A small network was trained on invented records. Each row is its activation on one of them, seen along a few directions.
Each row is followed by the record's values for the fields SODOV, LUZI, LAGEF, DOBOG, BURU, BOKE.
A field that a record lacks is left out.
The largest differences between rows may come from other fields.
Strong random noise was added to every row along 14 fixed directions; ignore it. To show where, here is one row again and again, with new noise each time:
[-148 -258  -23  365 -143  108  -72  -44 -143   71  279 -145 -169  104
  221 -276  -27  146 -390  200    1   -3   38   60  343  195  272 -114]
[-444 -105  168  206 -280  164 -178   -1  458  111  -17  417 -121 -297
  -40 -112 -287   18   35  360  207  100  163   77   54 -152  -24  132]
[-130 -183 -470   17 -408 -351  -75 -281 -260   23   77  395 -212  204
  212  139  237  250  297  -44   36  365 -435 -100   83  110   48  207]
[  69    4  472  111  410  295  160  412  392  216 -137  -79  121  -41
 -170 -118 -143   55   84  -69  239 -113  -54 -100   34   50   25  250]
[ -78 -239 -810 -186  208  105  -55   65 -580   78 -131  210  118  243
  124  225  289 -431  123  205  190  396 -177  377 -235  -42  -85  705]
[-214  -54  141  118 -456 -236  -29  162  518 -288 -479  361 -320   85
 -839 -212  -47   12   30  -17   11  269  258  131   66  100  487  -39]
[ 132 -159  536 -164  138   99  244  390   95  -16  177  373   69 -295
 -108   26 -302  310  -14 -125  196 -160  -58 -464  384 -423 -150 -322]
[  84   16  119  118 -200   65   61  202   49  -69 -280  -51   29  273
 -396   28  420  -37  325  631  -18  -16  189  -29   32 -504  551   -3]
[ 221 -412 -257  582  119    1 -223 -343  439 -102  213 -332  258  375
   97  443 -207  514    8 -294   -9  109 -294  287 -117  -18   24  146]
[ -98 -275 -278  363   65  -25 -162  -46  -81  164 -108   86 -411   38
  -93  391  147   90  -37  -78  -99  547 -437  558   47 -426 -102   61]
[-140  -47 -151  230  102  133 -162 -138    0   47  210 -166  259 -137
  191  -19 -125   20 -141  -96 -295 -177  373  -62  312 -177 -173 -199]
[   4 -181 -112 -198 -199  -76  175  -62 -339  184   61 -248  -48  459
   33  -31  587   11  387 -160 -383 -135 -160 -784  357 -123  158  305]
[ -78  446 -180 -164   35 -421  -69  382 -163 -462 -314  -25 -221 -331
  119  -59  165 -314 -229 -156 -251 -262  392  101  -32  -14  201  -64]
[ 220 -221  175  -57  256  347   91  141  -44  295  317 -145   50   74
  -50   58  -93  175  -62 -556 -163  -77 -253 -407   86   91 -230  259]
[-274 -185 -169 -221 -339 -153 -173  -25 -162 -300   -2  528 -602 -334
 -423  280 -147   68 -151 -377 -333  265   27  153  256 -817 -285 -465]
[ 228 -525  338  102 -302  535 -104  230  165   14  589   65   23 -136
 -216  116 -369   91 -616   81 -168 -142  196 -341  -70 -178  129  150]

[-342 -277 -277   36   89  197  -24  118 -313   55   65 -314  -12  123
  354 -315  125 -485 -436  295  -12 -135  354    3  245  163  150  422]
<SODOV:lave DOBOG:dumo>
[ -67   10 -289  322 -276    5 -199 -570 -214   45  390   43  259   66
  379  -82  -48  337   66  415   26   18   86  178  174   25   18 -544]
<SODOV:geko DOBOG:dumo BURU:duf>
[   9  135  -78 -145 -314  140 -260 -272   53 -470  436 -277  -93  119
  428  -60 -265  270 -115  199  181 -520   43   79 -471  104  157   67]
<SODOV:rete LUZI:boma LAGEF:sar DOBOG:nul>
[ 276  -86  111  329  -83  129   23 -116  -89  501  103 -140   97  112
  113  363  345   75  125  324 -187  361 -255 -116  -51 -247  -43  130]
<SODOV:geko DOBOG:nul BURU:duf BOKE:nopa>
[-168 -106   61  399  379  209   21   15   45  427 -166 -643  -56  159
  185  -35  254 -307 -165  109 -160  102   51  178  200  -61  -59  273]
<SODOV:lave DOBOG:nul BURU:duf>
[  23  486 -685 -198  250 -279 -111 -375 -247   60  -91 -249  408  171
  555  209  358  -95  641 -397 -216 -139  -74 -143 -294  282 -360  435]
<SODOV:lave DOBOG:nul BURU:duf>
[ 190  112   86  415  154  -93  -55  -73  361  146 -203 -334  231   62
  -73  247  179   47  161  -16 -265   61   23   85  -39  -87   53  -16]
<SODOV:rete LUZI:guge LAGEF:sed DOBOG:dumo BOKE:nopa>
[ 326 -274 -273 -331 -642 -363  -84  -27 -127 -480  200  448  -48  -18
  -37  559   85    2  -64  137  -91   61 -145 -242 -451 -284  208  164]
<SODOV:geko DOBOG:dumo BURU:duf>
[ 173   10  -52  201  178  -26   45   83   21 -176  -35 -151  330  156
  296  -12   32   14   30  590  430 -168   54  257 -151   61  371   21]
<SODOV:geko DOBOG:dumo BURU:duf>
[ 263 -136   25 -388  -96  -35  352  120 -492  322  182  499  149  160
 -234 -254  171  109  200 -260   78  231 -393 -617  242  570    1   20]
<SODOV:rete LUZI:guge LAGEF:sar DOBOG:dumo>
[-257 -415  258 -141  -54    2  156  159  171    6   -8   45 -424  172
  -51 -260 -123   12 -174  -62  356   16 -477  -12   94  239  124  260]
<SODOV:rete LUZI:boma LAGEF:sed DOBOG:dumo BURU:duf>
[-296  116  203   16  128 -223  140   40  280  211 -206  127  362 -282
  -75 -311  -27 -139  197 -237 -234 -155  298 -437  577  112 -187 -313]
<SODOV:rete LUZI:guge LAGEF:sar DOBOG:dumo BURU:riv>
[ 208  -58  -16   47  443  224   44  171   56  -40  -80 -294   -8  291
 -246   70  -68  143   10 -412   91   14 -163  230 -130   50   13  207]
<SODOV:lave DOBOG:nul>
[ 324 -305  -32  254  136    2   45    1  -89  -83  151  110  233  -92
 -469  171 -274  144 -443 -390 -281  235  306   61  372 -137 -100 -624]
<SODOV:lave DOBOG:dumo BURU:riv BOKE:zodop>
[ -97  399 -121 -421  -72 -527  142   82 -449 -492  -49  -80 -118  -74
  399 -349   91  -59 -223 -127   -4 -330  225 -158  279  251   53 -402]
<SODOV:rete LUZI:boma LAGEF:sar DOBOG:dumo BURU:riv BOKE:nopa>
[ 368  144  523  108  393  343  211  326  331  208  -43  150  707 -294
 -261   49 -298   -5   89  227  197  -88  503 -285   52 -149 -149 -137]
<SODOV:lave DOBOG:dumo BOKE:zodop>
[ 127 -266   72  480  147  -21   -1  278  313  294 -125    8  359 -173
 -246  253   40 -228 -292  -53 -351  300  113  -30  172   -8    9  154]
<SODOV:rete LUZI:guge LAGEF:sar DOBOG:nul BOKE:nopa>
[ 215  -12  -45  110 -294   98 -176 -415  591  -74   95 -172  577  317
  -41  247  -46  203  517  168  -56 -257  185 -354 -478   72  179  391]
<SODOV:rete LUZI:guge LAGEF:sed DOBOG:nul BURU:duf BOKE:nopa>
[ -56  255  172  111 -367 -548  -44  -72  421 -127  -53  425   31 -356
   15  -34 -186  318   66 -331 -118   93   65 -258  147  290  -65 -345]
<SODOV:geko DOBOG:dumo BURU:riv>
[   2  -46 -304 -143    1  -23 -142 -325  117 -279  207   47  150  100
   56   58 -383  226   66 -518   74 -118   20  -31 -163  267 -243   74]
<SODOV:lave DOBOG:nul>
[ 204 -483  255  265 -144 -151  142  184  442  -59  -99  225  256   90
 -311  377  -95  158  -73  191  113  315   -1 -184  168 -387  150   46]
<SODOV:lave DOBOG:nul BURU:duf BOKE:nopa>
[-540 -158  257   30  171 -159  165 -243  344   76 -299 -139 -181  103
  -77 -360 -110  124  267 -324   86  -56   38 -160  750 -152 -219 -355]
<SODOV:rete LUZI:boma LAGEF:sed DOBOG:dumo>
[ 361  122  303  239 -662  676 -267 -193   10  575  502  338 -147 -108
 -305  149   14  251   60  594 -103  378 -164   12 -684   75  127  137]
<SODOV:geko DOBOG:nul BURU:duf>
[ 110 -186 -334   65  337  359  -47  -44 -198  -88  155 -137  883   37
   45  171 -109 -242  -71  513    6 -156  591  166  136 -538 -163 -197]
<SODOV:rete LUZI:boma LAGEF:sar DOBOG:dumo>
[-120  -60 -394 -395  -32  -21    1  -17 -426   66  198  338  185 -171
  423   88   26 -239   39  -33   15   17   98 -351   17   -6 -362  367]
<SODOV:lave DOBOG:dumo BURU:riv>
[ 619 -121  250  457  123 -108  186  655 -509  203  111  -38   97 -289
    1  210  407 -111 -713  392 -393  225   52  -15  342 -218  444 -472]
<SODOV:rete LUZI:guge LAGEF:sar DOBOG:dumo>
[ 281  266  388 -106 -393   -3    0  303  159   26  -44  207 -494  -20
  -60  174  229  184  192  260  198  102 -454  -67 -660   65  367  450]
<SODOV:lave DOBOG:dumo BURU:riv>
[ 141  218 -253 -373 -248 -195  -39   43 -635 -215  207  470 -290 -240
   68  162   93  119   -9 -144 -115   73 -174  -39  -70 -202 -103 -332]
<SODOV:lave DOBOG:nul>
[  71 -137  122 -300  324  -50   78  426  -47 -464 -136 -100 -211 -196
  -92  358 -132 -113 -275 -191   -8 -216   11  146   28 -840 -134 -151]
<SODOV:rete LUZI:boma LAGEF:sar DOBOG:nul>
[ 249 -257  190 -113  383   44  232  366  -68  241  -70 -264  -83  108
 -394  186  178 -101 -186 -746 -422  132 -380 -220  194  -83 -214  136]
<SODOV:rete LUZI:boma LAGEF:sar DOBOG:dumo>
[ -51 -350  313 -132 -677  210  165  341 -285  229   32  629 -352  -11
 -650 -297  261 -182 -103  618  -47  269  106 -458  267 -132  552  -22]
<SODOV:rete LUZI:guge LAGEF:sed DOBOG:nul>
[-128  328   84 -634  -39  -59  148   32 -193 -680 -321  107 -313   70
 -559 -479 -182 -102   72   58  314 -346  467  224   22 -136  208 -639]
<SODOV:rete LUZI:boma LAGEF:sar DOBOG:dumo BURU:duf BOKE:zodop>

Which values does each new row have?
[ -63 -330    8   36  -23 -198   89  166  306 -392 -109  -46 -158  317
   20 -145 -232   84 -297  -25  533   32 -189  218  -95  463  328  381]
<SODOV:lave DOBOG:dumo>
[-398  133 -123   47 -130 -404   -9  131   96   -9 -392  -26 -290    1
  213  -90  367 -249  154  130  -46   38 -144   15   73   86  173  369]
<SODOV:rete LUZI:boma LAGEF:sar DOBOG:nul>
[-227 -367   48  -58  497   90   92 -119  314 -313  -44 -409  -22  343
  291  128 -289  240  196  -68  561 -330 -278  232  147 -543 -217   90]
<SODOV:lave DOBOG:dumo BURU:riv>
[ 141  281 -389 -247  165  -82  -37  256 -560   68  -71   -8  -33 -156
  130  221  399 -379  -35 -182 -378   59  -88   38 -221  -38 -147  268]
<SODOV:rete LUZI:boma LAGEF:sar DOBOG:nul>
[ 212  -71  490  401   82   -7  140  435  -69  493 -153  -97 -371 -294
 -103  209  458 -191 -263  279 -354  281 -244  -24  222 -387  177 -147]
<SODOV:rete LUZI:boma LAGEF:sed DOBOG:dumo>
[-337  129   33 -179  103   80  119  122 -292 -166 -207 -153 -156  140
  376 -231  283 -215  277  939  512 -333   66  216  106 -553  278  -44]
<SODOV:lave DOBOG:nul BURU:duf>
[ 139  101  207 -110 -136 -313  166   75  -70 -151  -49 -121 -132  160
   98   68  268  226  123   89    5  -71 -318 -146  108 -203  150 -227]
<SODOV:rete LUZI:boma LAGEF:sar DOBOG:dumo BURU:riv BOKE:nopa>
[-110  -10  -88  186 -561  -54 -234 -215   96  -96  116  232  147 -164
 -104  148   59   21   19  548 -285   64  357   26   52 -494  111 -363]
<SODOV:rete LUZI:boma LAGEF:sar DOBOG:dumo>
[ 161  281  296  352 -258  328 -145   45   31  681  -74 -101 -292 -310
 -429  151  404 -304  -65  174 -734  333  215 -105 -204 -118    6  115]
<SODOV:rete LUZI:boma LAGEF:sar DOBOG:dumo BOKE:zodop>
[-287    0 -387  203 -698  155 -440 -193 -237  236  183  540 -296 -452
 -275  105   22 -328 -433  258 -559  591  418  316  -97 -132 -159  -71]
<SODOV:lave DOBOG:dumo>
[  12 -263 -158 -178 -713  174 -294  -90 -489 -645  649  375 -820  -56
 -169 -140 -483  350 -871   63  150   47  -64  515 -233   33  305 -512]
<SODOV:lave DOBOG:nul>
[ 255  283 -130  139   46 -133 -187  -10  -97 -194  252 -282  520 -353
  638  524  198  -13   29  327 -447 -495  328 -180  -65 -748 -110 -274]
<SODOV:geko DOBOG:dumo>
[-199  494  139  -29 -277 -160  -22  144 -403  693  -25  380 -505 -577
  341  -89  566 -229  214   77 -459  208 -299 -400  100  131 -159  106]
<SODOV:rete LUZI:guge LAGEF:sed DOBOG:dumo>
[ 351  -21 -228  -24  305  282    5  -36   -6 -106   28 -471  616  395
  -84   98    9 -172  -19   54   25 -139  355   80 -315  135   54  305]
<SODOV:lave DOBOG:dumo BURU:duf>
[-319 -498  -86 -390  245  267  207  358 -235   91 -223  204  -27   -2
 -319 -215  -94 -694 -372  102  206  223  208   72  232  -81 -145  379]
<SODOV:rete LUZI:guge LAGEF:sar DOBOG:dumo BURU:duf BOKE:nopa>
[ -17 -316    1 -396  184   61  276 -123  -85 -392  129  204  218  406
 -159 -299 -459  418  175 -212  671 -159   -3 -159  344   58  -44 -307]
<SODOV:lave DOBOG:nul BURU:duf>
